These are the activations of a small neural network, seen along a few directions. Each row is one input.
In each table, some parts of the input vary, and every possible input appears once, in random order.
A made-up example of a description, with smaller parts first: one of 3 separate values, together with either a single point or one of 9 places along a line or (one of 5 places around a ring, together with one of 6 places along a line).
Shared parts are said once, and a part with two or three values counts as separate values.

Rows:
row 1: [ 16  -2  -4  -4  16   4 -22  -1 -29  -4   3   4   0   5  12  -2  -7  -2
  20  -2]
row 2: [  2 -21   4  18  -9   3  -3  17  -1 -12  22  -3   0   6  -6  -6  -3  -8
  -1 -10]
row 3: [ 21   3  -2 -12  -5   5 -20   0 -17   1   1   8  16  12  16  -2 -11   5
   4 -18]
row 4: [ -3 -21   4  16   6  10 -11  17 -20   3   0   6 -12  -2   2   4  -8  -3
  14   1]
row 5: [ 22 -10   5   8 -15   0  -6   4   5  -5  13   6   3  11  -5  -8  -2   2
  -9 -25]
row 6: [-35   3 -16   8   6 -12  -4  -7  -6  -6  -7   0  -1  -4  17  -8  -9   4
  11  17]
row 7: [ -1  13  -3 -19   7 -10 -10 -19   8  -1 -15   0  10   1  24 -15  -5   7
  -8   0]
row 8: [ -9  12 -10 -11  22 -14 -10 -19  -7  -1 -11  -3  -3  -5  21 -11  -3   2
   9  15]
row 9: [ 26   2   4  -6  -8   1  -4   0 -12  14   9   5   6  15   8  -2   2  -6
   0 -23]
row 10: [ 30  -4  10 -11 -11   5  -6   6  -8  10  -1  -1   5  10  -5  10  28  -5
  -1 -16]
row 11: [-20 -10   0   6 -11 -15  11   6  23  -9   0 -16  -1  -8  -9   2  24  -2
 -10  14]
row 12: [ -3   4   0  -9  23 -15   0 -11  -2  14 -16  -3 -13 -11  17  -2  -2   0
   3  15]
row 13: [ -4   0  -1  -9 -19 -21   9  -7  28   0  -6  -3  -1   0  -8   3  21   9
 -17  -3]
row 14: [ 15  -6  -6   3 -18   1 -18   4  -3 -14   7   9  16   9   3  -4 -17  15
  -3 -21]
row 15: [  4  12   3 -13   5 -15   6 -18  13  12  -7  -3   0   5  16 -15   8  -4
 -12  -6]
row 16: [  4 -24   5  19  -9   6  -7  25  -3  -8   8  -3   5  -5  -2   4 -12   3
  -3  -3]
row 17: [ -3 -20   5  10  -3   7  -5  16 -16  -1   6   0 -16   5 -14  10  25 -11
  18   2]
row 18: [-20  90  10 -29  28 100  70 -24  23  -9   0  16  16 -22 -88  35 -50  -9
  -6  34]
row 19: [ 23 -16   9  -2 -21   1  -7  10   9  -6   6   3  -1   8 -18   6  20   4
  -7 -19]
row 20: [ 20  -3   2   2  13   0  -6  -1 -24   9  11   2 -10   8   4  -2   6 -13
  15  -8]
row 21: [  2 -27   9   8 -15   4  -4  22   4 -13  15  -6  -4   3 -19   8  19  -6
   1  -4]
row 22: [-26  -3  -3   8   1 -11  10   0   3   3 -10  -9 -13  -6  -4   4  30  -7
   6  19]
row 23: [-27  -8  -1   9  13  -9   2  -1   2   5 -14  -2 -14 -11  11  -4  -5   1
   3  18]
row 24: [-26   2  -8  18   6 -13  11  -6  -1   4  -3  -6  -9  -3   9 -11   8  -8
   5  13]
row 25: [ 24 -14   5   9 -15   4 -10  12   2  -2  -2   6   9   0  -1   2 -11  13
 -11 -18]
row 26: [-22 -14   2   7   1 -12   3   6  22  -7  -5  -8  -3 -13   7  -6 -11   6
 -13  13]
row 27: [  2  10   2 -23  -6 -17   8 -11  14  15 -11  -5  -1   3   5   4  27  -1
  -9   0]
row 28: [-22  -7  -1  11  -2 -16  10  -1  21  -9   8 -10  -3  -3   3 -14   0  -4
 -11   7]
row 29: [ 19  -6   1  -8   2  -2  -4   6 -23  13   6   0 -12   7  -7  17  25 -10
  18  -2]
row 30: [ -2   3  -1   1  -8 -19   7 -14  26  -3  -1  -1   0   2   4 -16   2   6
 -19  -8]
row 31: [ -6 -12  -4  20  -3   3  -1  11 -24   5  15   4  -9   9   0   0   0 -11
  17  -6]
row 32: [ -5 -17  -7  13 -12   4 -15  17  -9 -21  16   0  13   4   3  -2 -19   6
   5  -6]
row 33: [ 19  -7   0  -2  11   0 -10   7 -27  16   0   5  -8   0   9  11  -7  -1
  15  -3]
row 34: [  6   9   3 -12   5 -11   1 -10  11  15 -21  -3   6  -7  21  -5  -1   6
 -15   1]
row 35: [ -9   7 -12  -4 -11 -18  -5 -13  19 -12  -7   2  13  -1  13 -12 -14  19
 -14  -4]
row 36: [ -2  14  -7   0  16 -19   9 -17  -5  13  -5  -7  -7  -3  14  -9  12  -8
   4  10]
row 37: [-26  -3 -10  11  -3 -12  -3   0  13 -21  -2 -10  13  -8  11 -13 -11   8
  -7  13]
row 38: [ -2  -4   3  -3  -5 -15   0  -7  27  -1 -14   1   0  -8   7  -8  -9  15
 -21  -2]
row 39: [ 30  -5   9  -5  -2   8 -11   8 -11  13  -7   4   9   3  12   3  -4   3
  -4 -16]
row 40: [ -5   8  -4 -15   8 -21   8 -11  -1  15  -8  -7 -14  -3   2   9  29  -6
   7  14]
row 41: [  0  80  11 -25  19 119  55  -6   6  -5  22  24  13  -9 -93  49 -56  -8
   6  15]
row 42: [ -7 -10  -8  19   2  11 -18  11 -28 -11   3   3   5   3   7  -3  -8   0
  20   1]
- Changing only one part turns row 36 into row 20. The same change can be made to row 12. Which row results? => row 33
- Changing only one part turns row 30 into row 5. The same change can be made to row 22. Which row results? => row 17
- What is each input in this table made of? => one of 2 separate values, together with either a single point or (one of 4 places along a line, together with one of 5 places around a ring)
- Which other rows does row 14 become when the place on the line of 4 takes its other values? List them by row number. => row 5, row 19, row 25

Rows:
row 43: [-45 -11 -15  20  13 -29   2  -1  -5   0  -8 -12 -15 -12  21  -9   5  -4
  13  30]
row 44: [ 31 -10   1   0  15  -1 -21   6 -48  20   0   3  -9  11  19   4  16 -13
  28  -9]
row 45: [ 52  -9   9 -20  -7  -8 -26   0 -15  13  -4   6   6  15  17   0  15   3
  -1 -31]
row 46: [ 16  58  16 -16  13 106  41   2  -5  -6  20  23  11  -4 -84  41 -43 -11
   7   4]
row 47: [  7  14  -1 -27   5 -37  -3 -28  21  16 -27  -6   1  -2  30 -14  19   9
 -18   0]
row 48: [-30  81   3 -29  24  77  61 -25  30  -7   0  10  11 -20 -68  29 -43  -4
  -8  35]
row 49: [ -8  -6   0  -3 -17 -38   3 -14  46  -5 -10  -7   6  -2  19 -24   4  15
 -36  -8]
row 50: [ -1 -33  -4  28   1   2 -21  28 -42  -2  14   0 -10   5   8   5   2  -9
  30  -1]
row 51: [ 36 -28  10   6 -29  -8 -20  14  10  -8  12   5  11  15   5 -10   1   9
 -19 -39]
row 52: [-45 -22 -12  19 -17 -31   1   6  27 -22   1 -12   0  -7   8 -13   3  10
 -11  14]
row 53: [  1 -45   1  30 -28  -3 -19  35  -8 -21  24  -1   1   9  -7   1   2   1
   5 -17]
row 54: [-14  12  -9  -9  27 -31   2 -23 -12  22 -22  -9 -13  -7  32 -10  19  -7
  11  21]
- What is each input in this table made of? => one of 2 separate values, together with either a single point or one of 5 places around a ring
- Changing only the choice among 2 separate values turns row 53 into row 52. The same change can be made to row 46. Which row results? => row 48
- Start at row 49 and move only the place on the ring of 5, one step at a time. The first step leads to row 52. Which rows follow, in order? => row 43, row 54, row 47
- Which other rows does row 44 become when the choice among 2 separate values takes its other values? List them by row number. => row 54

Rows:
row 55: [ 18 -12  10  16 -21  33   5  25  -6 -18  28   5   2  10 -26  14 -11  -9
  -2 -18]
row 56: [ -1   8   1 -12  16  11   2   1 -14  12  -7   1  -4  -7   0  14  -7  -3
  12  13]
row 57: [-41  14  -4 -10  -1  -5  23 -17  39 -12  -3  -2   6  -7 -13  -8 -14   8
 -18  13]
row 58: [   6  -88  -16   30  -11 -122  -69   12  -32   16  -18  -22  -19   14
  106  -46   60    5   13  -18]
row 59: [-12  43  -9 -27  29 -18  21 -41  13  18 -31  -6   2 -14  18  -6   1   4
  -9  24]
row 60: [ 62  -8  20  -8 -27  27 -10  18  -5   5  18  13  10  20 -22  13   4  -1
 -10 -45]
row 61: [-27  28   0  -9  -4  -8  25 -24  53  -4 -14  -5  -2 -11  -2 -12  -5   7
 -32  14]
row 62: [-25  35  -4 -12  28  -6  19 -31  16  16 -26  -3  -8 -15  12 -10  -4   0
  -5  27]
row 63: [  0   7  -5   8   9  26  -5  13 -34   1  20   5  -6   5 -12  12  -6 -14
  30   6]
row 64: [-16   7  -4  11  14  20   9   4 -22   7  -7   4  -4  -7 -11  13  -4  -5
  19  16]
row 65: [ 16  -2   5   7   9  37  -6  17 -43  -2  20   7  -2  11 -11  14  -6 -19
  27  -5]
row 66: [ 60   2  14 -17   3  32 -20   9 -41  20  10  14   6  21  -7  12   9 -11
  20 -32]
row 67: [-18  35  -5 -28   0 -17  20 -35  48  -7 -19  -6  16  -9   6 -13  -6  15
 -33  10]
row 68: [-21   7  -1   4   2   3  19  -3  30 -12  -1  -7  10 -15 -19  -3 -12   8
 -16  14]
row 69: [ -2  -2   6  -8 -11   9   5   9  21  -7   2   1   8  -6 -12   9 -18  10
 -16  -1]
row 70: [   4  -95  -12   33  -43 -124  -63   19    5   -4   -6  -24  -13   17
   93  -48   59   13  -14  -30]
row 71: [-20  18  -5  -1  29   5  15 -11  -5   7 -10  -7  -3 -15  -7   2  -1  -6
  11  29]
row 72: [ 33 -11  10   1 -21  31 -15  17  -3 -22  19  13   7  12 -27  10  -8   5
  -1 -26]
row 73: [-36  25  -8 -10  23  -6  27 -23   4  12 -11  -3 -14  -9  -3   2   3  -9
   8  29]
row 74: [-21   0   0   9 -16  22   8  10  13 -18   5   3  10  -1 -23   5 -11   6
  -5   2]
row 75: [  4  -7   0  18 -17  22   3  21   1 -13  24   6   5   1 -25   9 -22   2
   0  -9]
row 76: [ 38  -3   6   3   9  29 -14  11 -39   3   7  13  -7   7 -16  17  -1  -5
  23 -12]
- What is each input in this table made of? => one of 2 separate values, together with either a single point or one of 10 places along a line
- Which other rows does row 70 become when the choice among 2 separate values takes its other values? List them by row number. => row 58
- List by row number the other rows that have the choice among 2 separate values in common with row 60. => row 55, row 57, row 61, row 67, row 68, row 69, row 70, row 72, row 74, row 75

Rows:
row 77: [ -7   3   5   3 -18  15  17   5  37 -20  18   3  15  -3 -23  -2 -34  10
 -27  -9]
row 78: [-12  14  -8  -8  30 -20  -1 -20 -11  17 -27  -6 -15 -13  21  -2  14  -1
  13  27]
row 79: [-36   8 -13   5  25 -19  10 -12 -14  11 -12 -10 -21 -11  10   2  21 -11
  22  35]
row 80: [ 36   8   5 -17  17   8 -10  -2 -42  28   1   4  -6  12  12  10  17 -17
  24  -9]
row 81: [-37  20  -8   7   5 -10  22 -19  35 -10 -10  -8   3 -13   0 -17 -10   5
 -19  20]
row 82: [ 47   1  12  -5 -13  35 -11   9 -17  -3  14  15  10  18 -23  10   1  -3
   4 -33]
row 83: [ 24  -4   4  -5  21  10 -13   9 -42  23  -5   3 -10   0  11  15   4 -10
  25   2]
row 84: [  0  26  -8 -20  27 -22   3 -32 -12  22 -21  -5 -11  -1  22  -7  27  -8
  11  15]
row 85: [-15  -5   4   6 -26  17  14  13  37 -30  18  -1  12  -4 -36   6 -15  10
 -21  -2]
row 86: [ 11 -16   7  19 -15  38  -4  29 -19 -13  24  10   0   8 -35  18  -5  -6
  15 -13]
row 87: [  9   1   8  -5 -21  16   5   5  39 -24   3   4  18  -6 -25   3 -22  20
 -31 -11]
row 88: [ 19  -9   9  14  -7  37  -1  21 -19  -4  23  14   3  10 -22  10 -23  -6
   9 -20]
row 89: [-48  10  -7   5  -4 -13  24 -10  36 -10  -9 -10  -2 -14  -7  -5   3   4
 -15  26]
row 90: [-30  18  -5 -15   0 -12  10 -19  36  -3 -24  -3   9 -13  11  -9 -12  17
 -23  16]
row 91: [ 11   0  -1   9  24  14  -4   8 -46  17   9   1 -11   3   6   8  -2 -20
  31   5]
row 92: [ -3  -6  -5   6  14  16 -10  16 -49   7   9   1  -8   5   0  17   8 -17
  39  11]
row 93: [ 21  13   8 -17 -24  13   7  -7  39 -19   9   4  22   6 -24  -2 -10  13
 -32 -22]
row 94: [-15  26   0 -26  -1 -20  21 -28  40  11 -17  -4   6  -4  12 -12   3   6
 -28   4]
row 95: [ 35 -11  12   7 -10  38 -15  21 -16  -7   8  14   6   6 -24  15 -12   4
   5 -21]
row 96: [-31  20 -16  -1  32 -15   5 -22 -18  11 -13  -5 -11  -7  23  -9   0  -8
  21  29]
row 97: [  21 -117   -3   38  -54 -124  -69   34    7   -2    3  -20   -8   22
   92  -49   47   18  -22  -50]
- What is each input in this table made of? => either a single point or (one of 4 places along a line, together with one of 5 places around a ring)
- Which other rows does row 95 become when the place on the line of 4 takes its other values? List them by row number. => row 82, row 86, row 88
